A small network was shown many inputs. Here are its activations along a few directions, one row for each input.
In each table, some parts of the input vary, and every possible input appears once, in random order.
A made-up example of a description, with smaller parts first: ring(5) and (point or line(11) or (values(3) and line(4))).
Shared parts are said once, and a part with two or three values counts as separate values.

Other details of the inputs vary at random and push rows far along two fixed directions, the same in every table; ignore that.

Rows:
r1: [ 12  16 -17  40  19  38 -11  64  35   3  -7 -45  59]
r2: [ 42   8 -38  26  45  14  21  24 -10  -4  -2 -48  53]
r3: [-51 -17 -35  12 -20  -4  71  20 -48  49   0  24  11]
r4: [ 54  -7  30 -41  52 -32 -72 -39  11 -34   5  -6  -8]
r5: [-15  -2 -17  -1 -24  31  76  12 -28  50  43  50  17]
r6: [-30  -4  -8 -53 -58 -57 -19 -52  28  34  22  24 -41]
r7: [ 12  17  -6  39  17  44  -8  61  37   9 -15 -49  62]
r8: [ -5   4 -20  34  24  32 -15  78  13  -2 -22 -38  49]
r9: [ 40  15 -20  50  25  55  19  25 -10 -43 -22 -18  27]
r10: [ 12  11 -34  21  32  17  -5  55 -21 -10 -17 -43  55]
r11: [-32  -4   1 -52 -61 -49 -12 -54  29  41  16  21 -38]
r12: [ 21  22 -42  23  19  30  -7  62  36  -4 -13 -46  58]
r13: [ 19  18   6  43  27  36  -2  44  -1   8  -4 -54  67]
r14: [-50   2 -72 -10 -51  11  49  53  11  36   8  15  10]
r15: [ 21  23 -31  23  18  36  -3  59  39   2 -21 -51  60]
r16: [ 25  -6 -19  39  52  18  11  37 -29  -5  -3 -51  49]
r17: [ 50  -9  52 -27  44 -21 -69 -41  13 -19  18  -3  -7]
r18: [ 28  35  27  45  44  53  35  42 -38 -74 -26 -16   8]
r19: [-20  -1 -54  23 -53  39  76   1 -15  12   4  41  -9]
r20: [-13 -16  -7 -53 -39 -56   9 -73  19  39  14  16 -43]
r21: [-67  -4 -27  10 -39   4  52  40 -37  49   3  26  16]
r22: [ -1  -9   9 -67 -34 -40  -2 -69  13  27  35  56 -45]
r23: [-29  11 -29  19 -46  38  87  12 -31  -4   2  44 -23]
r24: [-63   1 -63  -8 -45   6  47  58   4  41 -16  27  12]
r25: [  2   5 -10  38  32  25  -8  59 -25  -2 -10 -43  55]
r26: [ 66   3  45 -35  50 -20 -60 -49  25 -19   3 -10   1]
r27: [ 46   3  36  -1  23 -10 -59 -46  22 -61 -25 -11 -34]
r28: [ -57    2   67  -20  -59  -15   34  -51  -14   -8   12   69 -101]
r29: [-53  -2  59 -19 -62 -16  27 -55  -8  -3  13  68 -97]
r30: [  7  -9  29 -17  19 -33 -97  -2  58 -18 -14 -35 -10]
r31: [ 15  -8  40 -15  24 -41 -93 -22  21 -18   0 -38  -7]
r32: [ 15  -1  24 -29  30 -50 -91 -23  16 -23 -33 -31  -2]
r33: [-39 -10 -10  -3 -14  19  70  25 -52  45  17  59  17]
r34: [-51 -14 -19 -60 -58 -56 -32 -20  44  29  -4  32 -50]
r35: [ 28   2  69  17  23   0 -55 -40  15 -53 -17 -10 -38]
r36: [ 27   1  45  -7  21 -34 -87 -31  36  -9   2 -38   4]
r37: [-17 -21 -23 -54 -37 -66  -1 -67  10  26  21  21 -51]
r38: [-46  12  51 -35 -51 -21  39 -48 -21 -27   2  66 -99]
r39: [ 40 -17  12 -28  49 -59 -74 -42  10 -28 -25 -41  -8]
r40: [ 14  34  61  62  49  61  37  47 -45 -66 -18 -19   4]
r41: [-31 -11 -18  -4 -19  23  69  24 -48  43  28  54  13]
r42: [ 31 -23  38 -13  47 -50 -77 -40   5 -18 -17 -38 -10]
r43: [ 17  17 -49  19  21  28  -8  68  27 -11 -10 -45  53]
r44: [ 49 -10  49  -8  43 -34 -65 -52  27  -5  -8 -46   2]
r45: [ 30   5 -11  11  60  30  15  42 -39 -12 -16  -1  58]
r46: [ 24   7  76  16  25   1 -48 -35   8 -57 -17  -8 -43]
r47: [ 24  18 -38  23  29  21  -2  49  -9 -11   1 -48  56]
r48: [-22  -6 -44 -19 -20  17  73  21 -44  33  22  53  12]
r49: [-27 -29   4 -43 -42 -61  -5 -66   8  36  29  27 -54]
r50: [-15 -17  45 -54 -41 -28   4 -72  12  47  38  60 -46]
r51: [ 36   3 -12  43  47  23  16  27 -13   4   1 -50  56]
r52: [ 30  -1 -45  22  50  10  17  34 -24 -13  -7 -50  48]
r53: [-41 -12 -13 -60 -56 -64 -25 -45  14  25  18  26 -51]
r54: [ 32  -2  61  18  22   0 -61 -44  21 -48 -17 -11 -33]
r55: [-11   0 -51 -17 -23  21  76  15 -32  32  39  49  11]
r56: [ 31  31  17  46  40  53  31  39 -32 -68 -26 -17  11]
r57: [-55  -2 -48   7 -55  19  47  51  17  47  21  18  11]
r58: [ 23  -4  39 -12  21 -38 -90 -27  28 -15   6 -36  -3]
r59: [-32  15 -20  18 -43  37  91  15 -36  -9   1  45 -28]
r60: [-74  -5 -38   6 -46  12  45  61   2  49 -10  29  10]
r61: [-29 -28  14 -11 -69 -17  -7 -78  26  19  14  52 -64]
r62: [ 32   5  -4  72  25  64  11  22  -6 -26 -13 -23  35]
r63: [ 54  -7  15   2  18  -9 -68 -57  37 -46 -23 -15 -20]
r64: [ 36  -6  53  19  20  -1 -66 -49  27 -44 -16 -13 -28]
r65: [-27 -10 -22  -4 -21  25  71  22 -43  40  39  50  10]
r66: [-43 -12 -61  -4 -21 -11  75  17 -44  41  -6  21  12]
Each input here is: values(2) and (line(9) or (line(4) and line(6))).
- The inputs of r25 and r10 match in every part but the values(2) part. If r28 is changed in the same way as r25 into r10, which row does it become? => r18
- The inputs of r35 and r23 match in every part but the values(2) part. If r33 is changed in the same way as r35 into r23, which row does it become? => r45
- Change only the values(2) part in r39. List by row number the other rows that result. => r42
- Start at r17 and move only the line(4) part, one step at a time. The first step leads to r49. Which rows follow, in order? => r58, r57

Rows:
r67: [-47  -9 -38 -23 -76 -20  36 -26  23  52  24  28 -27]
r68: [ 28  -7  11 -39  12 -40 -67 -37  38  -8   2 -13 -10]
r69: [-45 -17 -25 -35 -51 -29  51 -28 -20  51  27  49 -28]
r70: [-21  14 -56  36 -10  45  84  60 -38  -1 -11   2  26]
r71: [-49 -19 -33 -39 -61 -26  30 -21   2  50  21  51 -30]
r72: [ 36  16   5  52  60  35 -39  64  12 -27 -23 -73  65]
r73: [ -6   2 -68  36  -2  42  81  53 -42  27  13  -5  53]
r74: [ 16  -6  19 -39   4 -40 -69 -31  45  -1  -2 -10 -16]
r75: [-39  -6  12  -7 -56  13  60 -25 -16  31  27  65 -38]
r76: [-36 -14 -33 -33 -51 -27  50 -31 -17  48  30  43 -24]
r77: [ 21  -6   8 -26   2 -37 -72 -37  51  -7  -4 -18 -13]
r78: [  2   1  47 -15   7 -28 -47 -30   9 -34 -13  -1 -41]
r79: [ 15  -1  44 -12  13 -20 -45 -35  12 -30 -15   0 -32]
r80: [-53 -17 -14 -37 -50 -31  47 -25 -23  53  24  53 -30]
r81: [ 49  20  12  50  72  42 -16  48 -15 -56 -35 -53  47]
r82: [-58 -19 -23 -41 -62 -28  28 -18  -1  52  19  55 -32]
r83: [-20  15 -16  50  -8  66  88  59 -46   6  10  17  28]
r84: [-32  16 -33  41 -10  47  81  67 -44  -2  -6   6  22]
r85: [ 19  -7   9 -19  -1 -37 -70 -40  52  -6  -5 -25 -14]
r86: [-10  15 -56  40 -11  54  87  51 -36   2   1   4  30]
r87: [ 63  18  16  53  71  53 -11  35 -10 -50 -20 -46  49]
r88: [ -6   1  37 -20   2 -37 -47 -27   9 -35 -19  -4 -46]
r89: [ 46  17  -3  32  66  34 -34  64   9 -23 -21 -60  72]
r90: [-29   9 -45  24  -8  43  68  79 -31  31  12   4  52]
r91: [ 42  14  -3  49  59  35 -36  57  16 -24 -26 -70  69]
r92: [-58 -15  -6 -35 -49 -32  44 -20 -26  49  28  50 -33]
r93: [ 18  -9  19 -41  11 -42 -67 -34  36  -4  -1  -6 -14]
r94: [-73 -10 -12 -25 -82 -24  33 -14  14  58  24  39 -39]
r95: [ 16   0  11 -23   6 -35 -46 -40  18 -37 -18 -11 -38]
r96: [ 48  18  18  33  85  25 -19  52 -26 -28 -11 -60  66]
r97: [-34  11 -48  39 -16  49  64  82 -19  32   6  -3  51]
r98: [-48  -7 -15 -21 -65  -8  56 -27 -10  26  15  59 -50]
r99: [-54 -21 -18 -31 -53 -31  39 -24 -17  49  19  49 -31]
r100: [  3   0  30 -20   6 -34 -46 -31  12 -34 -25  -4 -39]
r101: [ 25  -2  39 -11  14 -16 -43 -42  17 -30  -9  -1 -31]
r102: [ 19   1  64  -2  16  -6 -42 -34   8 -29   0   3 -29]
r103: [  7  -1  34 -18   9 -30 -47 -32  12 -33 -22  -3 -37]
r104: [ 20 -17  19 -26  18 -42 -69 -43  23  -9 -10 -11 -17]
r105: [ -5  11 -29  48  -7  71  93  46 -38  11  13  18  33]
r106: [-12   0 -60  36   1  41  81  58 -45  28   8  -1  52]
r107: [ 33  -4  19 -33  24 -40 -44 -43  13  -5   7 -16  -9]
r108: [-43  -9 -39 -42 -71 -24  31 -17  19  51  28  44 -26]
r109: [-50  -7  -1 -17 -62  -3  55 -24 -14  28  17  63 -47]
r110: [ -6   6 -74  31  -4  48  71  63 -28  27  10  -3  59]
r111: [ 17  -2  29 -17  10 -26 -45 -39  17 -33 -16  -4 -36]
r112: [ 41  -1  40  -6  19  -7 -43 -49  19 -30   1  -4 -22]
r113: [-55 -13 -34 -32 -74 -22  30 -17  20  54  20  47 -31]
r114: [  3 -11  35 -33  13 -44 -74 -29  22  -6  -5  -7 -21]
r115: [-25  -5  -5  -8 -55  12  59 -34  -9  28  33  57 -34]
r116: [ 36  -3  52  -3  20  -2 -39 -45  17 -27   1   3 -23]
r117: [ 67  20   3  51  69  49 -12  32  -9 -53 -19 -53  50]
r118: [ 60   7 -22  42  71  30 -27  41  -8 -30 -19 -62  69]
r119: [ 48  14 -11  48  57  36 -28  48  18 -23 -22 -75  68]
r120: [ 11   1  55  -8  12 -17 -45 -32   9 -31  -6   1 -35]
r121: [  9  -9  28 -42   9 -43 -69 -30  32  -1  -3  -3 -16]
r122: [ 29   0  26 -14  13 -21 -45 -45  19 -34  -9  -8 -30]
r123: [ 21   0  16 -20   8 -31 -46 -42  19 -36 -16 -10 -35]
r124: [ 12 -16  28 -26  17 -43 -70 -38  19  -7 -12  -8 -18]
r125: [ 54  16   9  30  85  25 -17  46 -21 -25 -16 -58  69]
r126: [-15  14  -8  54  -6  75  91  55 -46  10  18  21  31]
r127: [ 26  -1  57  -4  19  -6 -42 -39  12 -27  -4   4 -25]
r128: [-20   8 -64  44 -17  51  69  68  -9  32   4 -12  55]
r129: [ 42  15  -5  43  62  36 -35  60  13 -24 -25 -62  70]
r130: [  7 -14  40 -24  21 -47 -64 -35   7  -9  -5 -12 -20]
r131: [-62  -5   3 -20 -67 -11  52 -19 -17  24  18  61 -57]
r132: [-56  -7 -23 -28 -69 -19  53 -25  -9  23   8  56 -56]
r133: [ -1  -4  36 -39   0 -42 -73 -22  37   0   0  -8 -22]
r134: [ 24  -6  27 -35  25 -42 -45 -41  11  -2   4 -10 -12]
r135: [-14  12 -24  48  -7  66  90  53 -42   9   6  19  32]
r136: [ 42  15  -1  49  59  36 -31  54  14 -22 -25 -74  68]
r137: [ 37  -1  36  -9  17 -12 -44 -48  19 -31  -2  -5 -25]
r138: [-28   3 -46  39   0  43  69  72 -44  26   5   0  50]
- What is each input in this table made of? => line(4) and (line(8) or line(10))
- The inputs of r135 and r83 match in every part but the line(4) part. If r136 is changed in the same way as r135 into r83, which row does it become? => r94
- The inputs of r118 and r138 match in every part but the line(4) part. If r95 is changed in the same way as r118 into r138, which row does it become? => r88
- Change only the line(10) part in r128. List by row number the other rows that result. => r69, r71, r74, r93, r104, r106, r113, r119, r134
- Start at r125 and move only the line(10) part, one step at a time. The first step leads to r80. Which rows follow, in order? => r99, r124, r82, r121, r89, r129, r91, r136
- Change only the line(8) part in r115. List by row number the other rows that result. => r86, r95, r112, r117, r122, r123, r137

Rows:
r139: [  41   -7   37  -35   50  -52 -100  -35   27  -29  -16  -35   -6]
r140: [-23 -11  21 -37 -39 -29  -1 -48   9  21  19  43 -48]
r141: [-33 -11  -7 -39 -52 -38 -14 -36  32  22   6  28 -45]
r142: [ 42  18  -5  42  58  34 -37  57  13 -38 -30 -65  58]
r143: [ 47   2  74  -5  46 -25 -81 -54  15 -68 -26 -22 -40]
r144: [-42   4 -37  23 -26  27  54  57 -14  35   6   4  30]
r145: [ 64  20  21  54  82  50 -19  42 -16 -56 -23 -55  55]
r146: [  52   -6   33  -21   44  -41 -105  -42   46  -29  -14  -46   -2]
r147: [-17  -2 -54  12  -9  20  60  38 -26  40  14   4  41]
r148: [-25 -20  -8 -44 -42 -47 -12 -47  19  39  19  26 -32]
r149: [-40   6 -40  23 -29  30  53  56 -10  28   3   6  24]
r150: [-26  -8  28 -27 -40 -25   7 -53  -2   1   9  46 -64]
r151: [-17  11 -18  37 -11  48  80  34 -43  -4   2  20   7]
r152: [-18   7 -27  26 -15  45  76  38 -33  19  15  21  23]
r153: [-18   8 -26  29 -14  46  77  38 -35  15  12  22  20]
r154: [-27 -12  -9 -40 -50 -40 -12 -42  30  27  12  27 -41]
r155: [ 64  20  22  56  81  50 -17  41 -18 -59 -25 -54  51]
r156: [-27 -19  -6 -52 -33 -53 -10 -42   7  35  16  30 -34]
- What is each input in this table made of? => line(8) or line(10)
- List by row number the other inputs of the same sort as r149. => r139, r141, r142, r144, r146, r147, r148, r154, r156
